Each row below holds a small network's activations on one input, seen along a few directions.
In each table, some parts of the input vary, and every possible input appears once, in random order.
Descriptions start from the smaller parts, as in this example, which fits no table here: values(2) and (point or ring(11) or (line(6) and ring(8))).
Shared parts are said once, and a part with two or three values counts as separate values.

Other details of the inputs vary at random and push rows far along two fixed directions, the same in every table; ignore that.

Rows:
row 1: [-13  25   5  39  15   3 -26  -1   5   2  -3   2  10  21]
row 2: [ -7  -5  -2 -21  -4  -9  17  -5  -8   2   7 -12  -4 -13]
row 3: [11 -9  5 12  0  1 -3 -5 13  6 -2 14  1  2]
row 4: [ 7 -8  7 11 -2  3  3 -5  8  5  1 11  3  5]
row 5: [-37  50 -13  36  28   0 -32   1  -6 -12   6 -22   5  18]
row 6: [ -6  -5  -6 -18  -4  -3  19  -5  -8  -4  12 -11  -7 -10]
row 7: [10 -6  0  8 -3  8 -3 -2 12  1 -6 12 -4  9]
row 8: [12 -8  5 12 -1  3 -2 -5 13  5 -2 14  0  5]
row 9: [11 -7 11  0 -5  1 -4  5 -3  7 -7  9  9  2]
row 10: [-10  -3  -7 -15  -4  -5  15  -8  -3   2   4 -11 -10  -7]
row 11: [13 -7  9  5 -5  7 -1  6 -1  2 -3 11  7  5]
row 12: [11 -6  1  8 -2  5 -4 -2 12  1 -5 12 -3  6]
row 13: [ 10  -4   6   2  -8   7  -6   6   2   4 -13  10   2  10]
row 14: [ 4 -6 12  6 -7  1  3 -2  0  9 -3  7  7  6]
row 15: [ 9 -5  9  1 -9  7 -1  5 -3  6 -9  9  7  8]
row 16: [14 -8  9  2 -2  3 -3  7 -1  3  0 10  8  1]
row 17: [-4  3 -8 -6  3 -5 -1 -4  4  0 -2 -4 -7 -7]
row 18: [10 -8 11  8 -3  3  1  3 -1  3  1  9  9  3]
row 19: [11 -9 12  8 -1  2 -1  3 -1  4  2 10 11  1]
row 20: [ -4  -5 -19 -33  -1  -7  15   0  -2 -13   5 -15 -18 -20]
row 21: [13 -6  5  2 -2  5 -6  7  4 -1 -5 11  3  3]
row 22: [-15   2 -15 -15   2  -5  11  -8  -3  -2   2 -15 -12  -7]
row 23: [13 -5  4  3 -5  9 -5  7  4 -1 -7 12  2  9]
row 24: [ 10  -4   3   2  -7   7  -6   3   7   4 -13  11  -2  11]
row 25: [ -6  -3  -1 -17  -2  -7  10   0 -11   0   5 -11   1 -12]
row 26: [ 7 -8  7 12 -4  5  4 -5  8  5  0 11  2  8]
row 27: [-13  -6 -12 -30  -1 -11  25  -4 -10  -7  17 -21 -11 -24]
row 28: [ 9 -6  9 -2 -7  4 -2  5 -4  5 -7  7  7  6]
row 29: [ 1  1  9 15  1  2  0 -1  0  1  5  4  8  5]
row 30: [ -5  -3  -5 -15  -3   0  14   1 -10  -5   9 -10  -4  -8]
row 31: [ 1  0 11 10 -5  2  1 -2 -1  8 -1  4  7 10]
row 32: [-16  33   1  32  18   2 -32  10  -5  -7  -2  -7  15  17]
row 33: [-17   4  -8 -13   3 -10  11  -7  -4  -1   7 -17  -7 -12]
row 34: [-14   3  -2 -13   1 -11  10  -3  -8   0   9 -16  -1 -13]
row 35: [ -4  -2 -10 -27  -4  -3   8   3  -9  -5  -2 -11 -10 -11]
row 36: [ 9 -8  9 13 -1  1  1 -5  9  6  1 12  4  4]
row 37: [10 -8 11  6 -5  5  2  3 -1  4  1  9  8  4]
row 38: [ -5   0  -9 -11   0  -4   3  -4   3  -1  -3  -6 -10  -7]
row 39: [-14   4 -12 -13   5 -10   6  -7   0  -1   5 -14 -10 -13]
row 40: [-32  50 -13  39  30   2 -36   7  -6 -20  10 -20  10  16]
row 41: [11 -7  5 13 -4  7  0 -5 12  5 -4 15 -1 10]
row 42: [ -2  -1  -7 -20  -1  -5   2   5  -6  -4  -2  -8  -5 -11]
row 43: [ 6 -6  5  6 -2  0 -2 -5 10  9 -7 10 -1  5]
row 44: [ -2  -2  -7 -19  -3   1  11   5 -11  -7   6  -9  -5  -7]
row 45: [-46  52 -12  30  34 -10 -20   2 -19 -20  25 -36  12  -1]
row 46: [13 -6  3  1 -1  3 -6  7  3 -1 -4 10  3 -1]
row 47: [ -7   0 -13 -17  -1  -4   7  -5   1  -2  -2  -9 -14  -8]
row 48: [ -1   0 -10  -4   4  -1   1  -3   5  -6   2  -2  -8  -6]
row 49: [ -2   0 -10 -19   0  -5   3   0  -2  -3  -3  -7 -10 -11]
row 50: [14 -6  2  5  0  4 -8  3  9 -1 -5 12  0  2]
row 51: [-16   4  -8 -13   4 -12  10  -7  -4  -1   8 -17  -6 -14]
row 52: [ -5  -3 -12 -13   1  -3  12  -7   3  -5   6  -8 -12  -9]
row 53: [ 6 -7 12  4 -5  1  0  2 -3  8 -4  7 10  4]
row 54: [ 4 -7  8  6 -5  0  3 -6  6 10 -4  8  2  5]
row 55: [ -4  -3  -1 -17  -7  -4  13  -1 -10   0   3  -9  -2  -9]
row 56: [ 7  2 -1  8  0  7 -8  3  5 -4 -5  8 -2 10]
row 57: [ 4  1  7  0 -2  1 -5  6 -6  3 -4  3  8  3]
row 58: [ 4 -1  7 16  4 -1 -3 -5  6  4  4  7  6  2]
row 59: [11 -7  2  9  1  2 -7 -1 13  2 -4 13  0  3]
row 60: [ 11  -4   3   1  -6   5  -7   3   7   4 -12  11  -1   8]
row 61: [  1   1  -7 -10   0   2   1   5  -3  -8   0  -4  -4  -4]
row 62: [  0  -3  -5 -18  -1  -2  10   4 -10  -6   6  -8  -3 -12]
row 63: [ 6 -7 11  3 -9  5  2  2 -3  8 -5  7  7  8]
row 64: [ 5  3  1  4  0  1 -9  3  4  1 -9  6  0  5]
Description of these inputs: values(2) and line(4) and ring(8).
Question: Changing only the values(2) part turns row 12 into row 47. The same change can be made to row 58. Which row results?
Answer: row 51
Question: Changing only the values(2) part turns row 4 into row 54. The same change can be made to row 30. Which row results?
Answer: row 63
Question: Change only the values(2) part in row 32. List by row number the other rows that result.
Answer: row 21
Question: Change only the ring(8) part in row 9. List by row number the other rows that result.
Answer: row 17, row 25, row 34, row 39, row 42, row 49, row 51
Question: Change only the ring(8) part in row 38. List by row number the other rows that result.
Answer: row 2, row 32, row 33, row 43, row 53, row 57, row 64
Question: Change only the line(4) part in row 59. List by row number the other rows that result.
Answer: row 7, row 12, row 48

Rows:
row 65: [-23  17 -12  -7  10  -7   4   0 -13 -10  14 -24  -2 -10]
row 66: [ -9  17   6  20   9   1 -14   5  -7  -2   3  -4  13  10]
row 67: [ 14  -4  20  19  -4   7 -10   6   1   9  -7  17  16  14]
row 68: [ -8  16   7  20   8   2 -14   7  -8  -2   3  -3  15   9]
row 69: [ 13 -16   7  -3  -9   1   8  -4   6   8  -3  11  -1   0]
row 70: [-25  18 -14  -7  11  -8   4  -2 -12 -10  13 -25  -4 -10]
row 71: [ 24 -32  10 -21 -19   2  19  -1   3  11  -7  16  -3  -7]
row 72: [ 24 -32  10 -21 -19   2  19  -1   4  11  -6  16  -2  -7]
row 73: [  6 -29 -11 -54 -18  -9  38  -6  -6   1   4 -10 -20 -29]
row 74: [-24  17 -13  -7  11  -8   4  -1 -12 -10  14 -24  -3 -10]
row 75: [-21  24 -35  -8  16  -3 -11  -5  10 -19  -1 -19 -26  -5]
row 76: [ 13  -1 -10  11   1   8 -16  -5  26  -2 -17  17 -15  11]
row 77: [  3  10  15  38   7   6 -20   1   6   6  -3  14  16  20]
row 78: [ 14  -5  19  20  -4   7 -10   5   2   9  -6  17  15  14]
Question: What is each input in this table made of?
Answer: values(2) and (point or line(6))
Question: Changing only the values(2) part turns row 77 into row 69. The same change can be made to row 78. Which row results?
Answer: row 66
Question: Change only the values(2) part in row 73. List by row number the other rows that result.
Answer: row 65

Rows:
row 79: [ 36 -37  21  -7 -21   7  11   1   8  17 -12  30   6   2]
row 80: [-11  22 -12  10  10   4 -20   5   0 -11  -7  -7   0   8]
row 81: [ -6 -17 -25 -54  -6 -11  31  -6  -5 -10   9 -20 -26 -32]
row 82: [-13  21   4  14  11  -1 -15  10 -12  -4   4  -9  12   7]
row 83: [-11  24   3  19  12  -1 -20  10  -7  -7   1  -7  11  10]
row 84: [ 10 -23  -6 -38 -13  -6  24  -2  -3   0   1  -3 -14 -22]
row 85: [ 7 -8 16 10 -5  3  4  2 -3 10  3  9 11  6]
row 86: [  2  17   8  37  11   8 -29   5   6   0  -5  11  14  21]
row 87: [-12   1  -6 -13  -1  -9  11  -9  -2   3   4 -13  -6  -8]
row 88: [ -3 -13 -29 -58  -9  -7  26  -3  -3 -13   0 -19 -31 -26]
row 89: [-29  30 -13  11  20  -7  -9  -1 -10 -15  17 -25   2  -5]
row 90: [ 34 -36  26  -8 -25   7  15   2   4  19 -11  28   9   5]
row 91: [ 16 -12  17  18  -9   3  -6  -7  16  16 -13  22   4  13]
row 92: [  9 -24  -4 -37 -12  -6  29  -3  -5   2   5  -3 -11 -21]
row 93: [ -1  15  15  44  12   5 -19   2   3   4   4  11  20  18]
row 94: [ -4   3 -11 -18   0  -2   2   4  -5  -7  -1  -9  -7  -9]
row 95: [-15  19   1  20  14  -1  -9   2  -6  -4  11  -9  10   4]
row 96: [  1  16   7  41  14   7 -26   1   9  -1  -1  11  13  19]
row 97: [-13  24 -12  20  16   4 -21   1   3 -12   0  -7  -1  12]
row 98: [ 37 -36  19  -9 -21   7   7   2  12  14 -16  31   3   2]
row 99: [  0  -4   1 -11  -3  -1   5   4  -9   0   2  -4   1  -6]
row 100: [ 8 -4 -5  9 -1  7 -4 -5 15 -2 -5 11 -7  6]
row 101: [-35  10 -21 -34   7 -15  29  -4 -24 -14  26 -41 -13 -29]
row 102: [ 8 -6 18  5 -8  4  1  8 -8  9 -3  8 12  8]
row 103: [ 22 -31   5 -18 -14  -1  22  -7  11   6   0  15  -7 -11]
row 104: [  1  16   7  42  15   6 -23  -1  11  -1   1  11  13  19]
row 105: [15 -8 -1  8 -3  8 -5 -3 17  1 -9 17 -6  9]
row 106: [-12  21  -6  13  11   1 -18   5  -3  -9   1  -8   5   5]
row 107: [-33  31 -18   8  20  -9 -11  -7  -2  -7   7 -24  -6  -1]
row 108: [ 19 -14  25  18  -9   8  -1   5   1  15  -6  22  16  16]
row 109: [-17   5  -6 -27  -2  -7  15   8 -24  -6   9 -24  -3 -14]
row 110: [ 37 -34   8  -9 -22  12   5  -1  21  11 -22  33  -8   6]
row 111: [-28  30 -13   9  19  -6 -10   1 -11 -15  15 -25   2  -4]
row 112: [-23   4  -9 -22  -3 -10  17  -9 -12   1   8 -24  -5 -13]
row 113: [  4  -3  -4   7  -3   3  -5  -9  17   7 -16  11 -11   8]
Question: What is each input in this table made of?
Answer: line(5) and (point or line(6))
Question: Start at row 101 and move only the line(5) part, one step at a time. The first step leads to row 93. Which rows follow, in order?
Answer: row 103, row 104, row 100
Question: Which other rows agree with row 99 in the line(5) part? List them by row number.
Answer: row 79, row 82, row 87, row 92, row 93, row 95
